Each row below holds a small network's activations on one input, seen along a few directions.
In each table, some parts of the input vary, and every possible input appears once, in random order.
Descriptions start from the smaller parts, as in this example, which fits no table here: one of 6 places along a line, together with either a single point or one of 9 places around a ring or (one of 2 separate values, together with one of 8 places around a ring).
Shared parts are said once, and a part with two or three values counts as separate values.

Other details of the inputs vary at random and push rows far along three fixed directions, the same in every table; ignore that.

Rows:
x1: [-24  67  -9   3  -5  -7  20 -22  13   5  12]
x2: [  6   8  14  -2   1   5  41   6 -22  -5  -9]
x3: [ 16 -34 -20   8  -9 -27 -18 -19   4  -4 -18]
x4: [-36 -11 -30   1  24 -52 -43 -47  15 -13 -22]
x5: [-10  29   2  -6   8 -23 -30 -26  44  23  10]
x6: [ 34  37  46  -1 -26  34 -11  32   8  32  57]
x7: [-16  37 -51 -75  14  -4  65  -9  36 -82  13]
x8: [-34  53 -12 -20  14 -48  31 -34  20 -13 -21]
x9: [ 47 -26  27   5 -37  33   6  32 -13  26  24]
x10: [-23  45  27 -10   5   4 -32   9  24  40  33]
x11: [-42   8   3  56  21 -21 -66 -22  10  47 -29]
x12: [ 20 -47  17  17   8  23  12  23 -37  -2 -36]
x13: [-34  55 -13 -26  30 -36   7 -31  28 -24 -31]
x14: [14 62 21 -1 -6 54  8 23 -1 -6 37]
x15: [ -7 -36 -68  -4  11 -15  39 -29   2 -35 -66]
x16: [-25  11   3 -17  -3  -6  -4  14   6  -8  17]
x17: [ 18 -71 -21 -10   1  19  29  19 -12  -5 -23]
x18: [-12  50 -10 -27  17 -10  -9 -20  23 -41  32]
x19: [ 10  38  46 -13 -19  38  -7  46  -4  35  56]
x20: [ -9 -63   0  33   5 -22 -51 -10 -27  13 -21]
x21: [ 21  39 -19 -26   9  -7  14 -20  35 -43  28]
x22: [-14 -15  -7  36  20 -49 -66 -37  23  26 -14]
x23: [ 64 -35 -46 -58 -13  32  94   5  10 -68  -3]
x24: [-15 -39 -48  24   4 -20  22 -26  -9  -3 -55]
x25: [-43   8   2  59  16 -27 -57 -23   6  53 -26]
x26: [ -7  41  37   5 -16   5 -44   6 -11  14  50]
x27: [ 28  -5  47  12 -11  42  32  36 -42   5   7]
x28: [ 16 -45  31  33   1  20   5  27 -45  20 -28]
x29: [  1 -64 -19 -13 -17   5  26  22 -26 -21 -17]
x30: [ 10  40  29 -30 -25  31  10  38   1  20  48]
x31: [ -3 -69  22  26  -5  23 -16  29 -34  18   2]
x32: [ 48 -68  -4  21 -15   6  -5   8 -26  -2  -7]
Each input here is: either (one of 2 separate values, together with one of 6 places along a line) or (one of 4 places along a line, together with one of 5 places around a ring).
Start at x23 and move only the place on the line of 4, one step at a time. The first step leads to x5. Which rows follow, in order? -> x6, x9
Which other rows does x26 become when the place on the line of 4 takes its other values? List them by row number. -> x4, x18, x20

Rows:
x33: [ -65   24   -5   27   25  -68 -100  -40   53   57  -10]
x34: [ -4 -78 -44   8   6 -37 -18 -21  11  10 -51]
x35: [ 11  17  38  23  -6   3 -39   4  -1  27  34]
x36: [ 35  52  12 -12 -12  49  40  14  -4 -23  40]
x37: [  6 -44  -1   2  -5 -13 -18   2  -3  11  -9]
x38: [-19  51  -2 -23   7 -14  23 -12  13 -13  -5]
x39: [ 22 -66  19  47  -1  13  -9  12 -45  16 -26]
x40: [  2  22  59  18 -11  29 -54  35  -9  38  63]
x41: [ -3 -45  14  51   5  -7 -59  -2 -16  32  -6]
x42: [  8  -9 -18 -13  -2   0  45  -2  -7 -16 -32]
x43: [ 50 -60 -60 -39  -3  28 100   1 -33 -91 -36]
x44: [-46  56  -9   5  18 -36 -17 -31  33  20 -19]
x45: [  3  54  39 -13 -11  31 -24  29   9  10  71]
x46: [-17  69 -32 -31  15 -37  19 -46  42 -33 -13]
x47: [-50 -23  14  39  14 -54 -69 -17  18  66 -37]
x48: [ 30 -78 -39  -8  -3 -13  28 -11 -19 -37 -37]
x49: [ 32 -37  46  64 -10  52 -22  33 -51  37  15]
x50: [-40  43 -40 -45  16 -30  18 -24  41 -27 -10]
x51: [ -1  26  39  17  -6  40   3  31 -27  16  28]
x52: [ 35 -76 -27  25  -3  14  31  -1 -31  -9 -45]
x53: [ -6 -44 -58 -11  21 -38  32 -38  -1 -48 -63]
x54: [-18 -34  -8  44  20 -21 -36 -20  -9  14 -37]
x55: [-28  15  15   1   5   0 -18  11   4  16  13]
x56: [ 17  39  -5 -10  -4   8  25  -9  10 -16   8]
x57: [-27  73  45 -16  -1   2 -19  17  17  21  47]
x58: [ -9  62 -21 -53   4  11  63  -4   9 -58   8]
x59: [-30   5  18  10  10 -31 -64  -8  17  28  11]
x60: [-27 -61 -48  22  17 -34   7 -29  -5   4 -80]
x61: [-17  34 -54 -60  10 -28  19 -30  48 -48   0]
x62: [ 40 -57  15   6 -23  26   2  29 -23  15   9]
x63: [  8 -75 -21  26  -3  -2  24   1 -28  10 -65]
x64: [-33  45   5  -8  12 -23  -2 -14  10   1  -9]
x65: [ 38  35   0 -39 -15  41  44  17  -5 -55  52]
x66: [ 22  32  57  12 -21  37 -33  37   1  44  64]
x67: [-27 -74 -44  10  12 -34  -2 -18   3  11 -65]
x68: [ 15  17   7   9  -6   4 -16  -4  11  10  23]
x69: [ 57 -36   7  -1 -22  32  27  19 -24 -14  13]
x70: [ 10 -32  28   1 -12  31  12  38 -34   7  12]
x71: [-41  38 -24 -22  12 -38  -5 -24  44   7 -13]
x72: [-40  38   5   1   9 -35 -33 -15  37  34  -4]
x73: [ 15 -77  14  51  -6  35   3  31 -57  27 -29]
x74: [ 15  43  -8 -73 -15  42  79  27  -1 -63  41]
x75: [ 34  31 -39 -57  -8  21  63  -6  15 -72  27]
x76: [ 26 -18  11 -27 -18  31  48  33 -22 -15  13]
x77: [-32  44 -14   3  22 -52 -24 -45  32   0 -23]
x78: [ 40 -65  32  37 -16  34 -15  31 -48  11  15]
x79: [ 25  22  -9 -17  -9   4  15  -7  16 -18  20]
x80: [-24  40 -25  -2  15 -38 -32 -40  43  -1   2]
x81: [ -5  55  68  19  -7  37 -15  36 -24  33  49]
x82: [ 15   9  46   2 -15  24 -28  29  -7  23  49]
Describe the family of inputs behind these rows. -> one of 5 places around a ring, together with one of 10 places around a ring
Changing only the place on the ring of 5 turns x63 into x66. The same change can be made to x81. Which row results? -> x59
Changing only the place on the ring of 5 turns x71 into x44. The same change can be made to x47. Which row results? -> x42
Start at x48 and move only the place on the ring of 5, one step at a time. The first step leads to x82. Which rows follow, in order? -> x57, x64, x39
Which other rows does x76 become when the place on the ring of 5 takes its other values? List them by row number. -> x35, x37, x38, x77
